These are the activations of a small neural network, seen along a few directions. Each row is one input.
Each table varies a few parts of the input and shows all the possible inputs, shuffled.
A made-up example of a description, with smaller parts first: values(2) and (point or ring(11) or (ring(5) and line(6))).
Shared parts are said once, and a part with two or three values counts as separate values.
(in the rows, 128 means zero)

Other details of the inputs shift rows strongly along two fixed directions, in all tables alike. That doesn't count.

Rows:
row 1: [244 172 204 202 151 158 246  97 156 192 106  93 133]
row 2: [109 106 126 130 127 115  98 127 132 133 129 120 127]
row 3: [ 97 102 140 126 122 125  90 142 119 114 126 138 112]
row 4: [108 158  79  93 117 132 161 137 108  92 131 151 145]
row 5: [104 113 148 132 127 125 103 132 113 127 129 138 110]
row 6: [ 98 103 138 131 122 125  88 139 128 111 133 144 117]
row 7: [122 155  69  88 129 127 147 134 116  99 136 138 147]
row 8: [ 98 103 139 128 124 126  88 140 125 111 126 141 114]
row 9: [136 115 134 135 126 124 109 126 129 134 133 121 123]
row 10: [155 133 159 145 135 125 132 113 140 154 125 117 127]
row 11: [141 163  81 102 130 141 172 128 129 122 128 129 148]
row 12: [126 160  71  94 130 127 168 124 127 111 124 133 154]
row 13: [123 106 139 137 127 127 106 123 135 144 130 113 122]
row 14: [118 121 148 138 133 132 113 127 128 126 124 139 112]
row 15: [148 168  82 100 117 129 175 126 132 105 122 126 158]
row 16: [139 120 143 139 126 118 122 122 141 143 126 116 125]
row 17: [107 110 128 123 136 124  98 126 128 137 137 122 122]
row 18: [121 110 151 137 119 130 119 133 119 129 122 133 117]
row 19: [134 127 155 147 132 136 128 120 135 134 126 138 117]
row 20: [112 109 124 129 125 126  95 135 130 136 134 120 123]
row 21: [137 160  73  93 118 127 159 133 124  97 127 131 154]
row 22: [129 119 133 133 136 127 110 126 127 143 135 127 122]
row 23: [105 114 146 132 131 128 101 133 119 124 126 138 108]
row 24: [125 156  86 100 109 136 175 136 115  95 126 146 151]
row 25: [128 111 132 136 126 126 103 130 129 139 133 121 123]
row 26: [159 131 158 145 137 127 132 114 136 153 127 119 124]
row 27: [123 117 145 133 136 114 106 123 135 145 133 123 119]
row 28: [141 123 156 155 136 128 140 139 130 135 128 109 129]
Each input here is: values(2) and (point or line(5) or ring(8)).
- Changing only the values(2) part turns row 3 into row 23. The same change can be made to row 25. Which row results? => row 22

Rows:
row 29: [190 176 145 154 141 140 225 127 134 135 114 107 148]
row 30: [110 181  60  80 127 145 191 133 115  81 118 160 148]
row 31: [167 113 192 163 134 122 110 104 153 174 124 109 111]
row 32: [155  98 200 182 120 144 133 115 147 160 111 120 108]
row 33: [112  98 137 130 136 119  85 130 128 150 139 112 121]
row 34: [ 85 103 105 108 129 104  65 135 121 114 144 126 121]
row 35: [114 100 136 136 134 114  83 125 131 145 138 117 122]
row 36: [ 81  99 101 106 132 113  69 146 116 127 146 119 121]
row 37: [147 164  75 103 125 129 169 118 133 112 128 124 154]
row 38: [151 114 203 172 141 141 117 114 128 162 121 134  97]
row 39: [156 172  87  99 123 131 172 117 140 112 123 129 158]
row 40: [118 105 141 132 132 106  80 125 134 143 132 123 118]
row 41: [205 162 146 153 114 161 218 116 143 135 106 126 141]
row 42: [103 158  36  78 122 128 146 145 117 101 138 126 156]
row 43: [101 173  59  79 127 142 180 136 115  78 123 162 146]
row 44: [ 69  92 122 117 111 122  76 150 117  96 126 143 116]
row 45: [ 61 109 114 116 137 102  77 170 106  87 149 130 128]
row 46: [203 158 132 143 136 142 206 100 148 163 116 106 145]
row 47: [142 160  72 101 127 137 171 125 130 122 130 119 159]
row 48: [165 102 201 178 121 141 124 121 137 156 116 121 104]
row 49: [154 111 206 173 125 137 129 110 128 165 118 126 103]
row 50: [119 106 141 135 132 109  80 124 135 141 133 124 121]
row 51: [ 78 103 133 117 115 118  84 143 106 108 139 152 114]
row 52: [ 84 114 128 117 132 125  84 143 108 105 139 157 111]
- What is each input in this table made of? => values(2) and (point or line(5) or line(6))
- Changing only the values(2) part turns row 48 into row 41. The same change can be made to row 29. Which row results? => row 45
- Change only the line(5) part in row 52. List by row number the other rows that result. => row 32, row 41, row 43, row 51
- Change only the values(2) part in row 33. List by row number the other rows that result. => row 47

Rows:
row 53: [ 92  88 130 125 126 101  54 128 127 141 139 121 119]
row 54: [ 92  90 139 132 128 126  70 137 116 129 138 138 105]
row 55: [154 125 174 161 134 135 147 120 145 147 113 118 119]
row 56: [ 87 116  95 100 112 118  93 144 110  92 140 148 131]
row 57: [ 99 116 107 111 133 104  97 136 121 121 136 116 131]
row 58: [102 117 106 111 139 112  92 139 119 119 141 115 131]
row 59: [100 104 168 147 137 122  92 132 123 141 131 130 107]
row 60: [140  98 187 160 119 131 105 120 132 156 123 123 105]
row 61: [104  99 164 150 136 126  86 142 119 135 131 126 104]
row 62: [113 148 112 110 130 127 147 136 119 109 127 140 133]
row 63: [136 154 101 117 131 132 161 138 118 103 130 137 141]
row 64: [140 118 147 142 126 130 121 115 142 134 124 134 121]
row 65: [170 125 153 151 135 133 129 109 150 171 130 107 128]
row 66: [164 124 160 153 143 122 139 112 139 164 125  99 124]
row 67: [ 86  99 145 131 132 113  63 151 112 111 138 136 108]
row 68: [121 165  66  96 129 141 180 145 112  90 128 140 150]
row 69: [134 113 145 143 127 138 127 116 140 142 121 130 119]
row 70: [171 142 137 143 119 151 185 113 133 145 117 126 135]
row 71: [111 145  72  96 132 121 127 144 125 106 144 119 150]
row 72: [112 144  74  94 135 121 128 141 121 105 141 119 149]
row 73: [195 131 167 159 138 133 159  94 150 182 115 103 125]
row 74: [138 102 184 169 138 123 106 122 142 148 126 122 112]
row 75: [104  96 169 149 125 114  80 143 118 126 134 127 112]
row 76: [161 162 128 124 124 141 175 109 134 131 117 139 135]
row 77: [ 60  77 159 139 139 110  44 143 112 131 146 137  99]
row 78: [ 73  76 154 134 127 119  36 142 114 128 138 138  94]
row 79: [157 150 126 138 126 145 192 128 126 129 121 124 143]
row 80: [137 108 185 155 130 130 106 111 135 161 123 130 103]
row 81: [182 152 122 137 128 138 169 108 153 160 125 111 144]
row 82: [144 120 132 130 136 124 114 114 134 151 130 115 128]
row 83: [133 122 134 137 132 114 122 124 135 146 131 106 132]
row 84: [112 113 136 125 113 123  99 133 120 116 130 137 121]
row 85: [ 95 123 117 111 123 128 105 130 118 118 130 145 121]
row 86: [105 139  84  97 117 135 136 133 127  97 121 143 137]
row 87: [102 148  83  96 123 122 138 145 123  81 125 143 145]
row 88: [163 157 108 130 131 129 176 122 142 142 128 106 150]
row 89: [118 139 105 111 125 137 143 123 122 122 129 145 132]
row 90: [126 120 151 147 132 133 130 129 136 132 119 124 121]
row 91: [152 124 163 162 137 141 155 118 143 150 117 119 123]
row 92: [111 120 133 123 127 122 101 123 123 125 136 145 119]
row 93: [114 142  83  97 121 129 129 137 115  93 134 149 136]
row 94: [139 104 169 163 139 118  93 126 145 169 140 100 117]
row 95: [205 137 195 176 131 154 177  99 147 178 108 116 112]
row 96: [164 155 126 136 124 137 187 128 127 120 123 128 146]
row 97: [117 138 113 115 119 128 146 146 115 103 126 132 138]
row 98: [167 121 156 149 133 123 135 103 144 170 120 108 125]
row 99: [157 162 129 132 134 135 183 118 130 127 125 135 140]
row 100: [105 121 115 112 119 123 101 131 131 105 126 143 125]
row 101: [ 93 116  85  94 130 115  79 137 120 113 144 128 135]
row 102: [147 143 122 125 113 145 168 123 127 126 118 131 135]
row 103: [109 163  64  88 115 135 176 151 109  79 125 140 156]
row 104: [133 167  86 102 127 138 178 143 116  95 122 136 144]
row 105: [143 158 130 127 131 131 166 124 128 122 123 135 135]
row 106: [112 146  85  94 118 130 128 139 115  91 129 148 134]
row 107: [114 139  69  93 120 117 123 132 130 116 136 128 149]
row 108: [154 149 121 123 120 143 170 115 142 125 111 133 134]
- What is each input in this table made of? => values(2) and (ring(8) or (values(4) and line(5)))
- Changing only the values(2) part turns row 74 into row 64. The same change can be made to row 90. Which row results? => row 86
- Changing only the values(2) part turns row 94 into row 81. The same change can be made to row 97. Which row results? => row 60
- Change only the values(4) part in row 74. List by row number the other rows that result. => row 63, row 96, row 99
- Change only the ring(8) part in row 53. List by row number the other rows that result. => row 65, row 73, row 81, row 82, row 98, row 101, row 107
- Change only the values(2) part in row 100. List by row number the other rows that result. => row 87
- Start at row 83 and move only the ring(8) part, one step at a time. The first step leads to row 88. Which rows follow, in order? => row 94, row 71, row 72, row 58, row 66, row 57
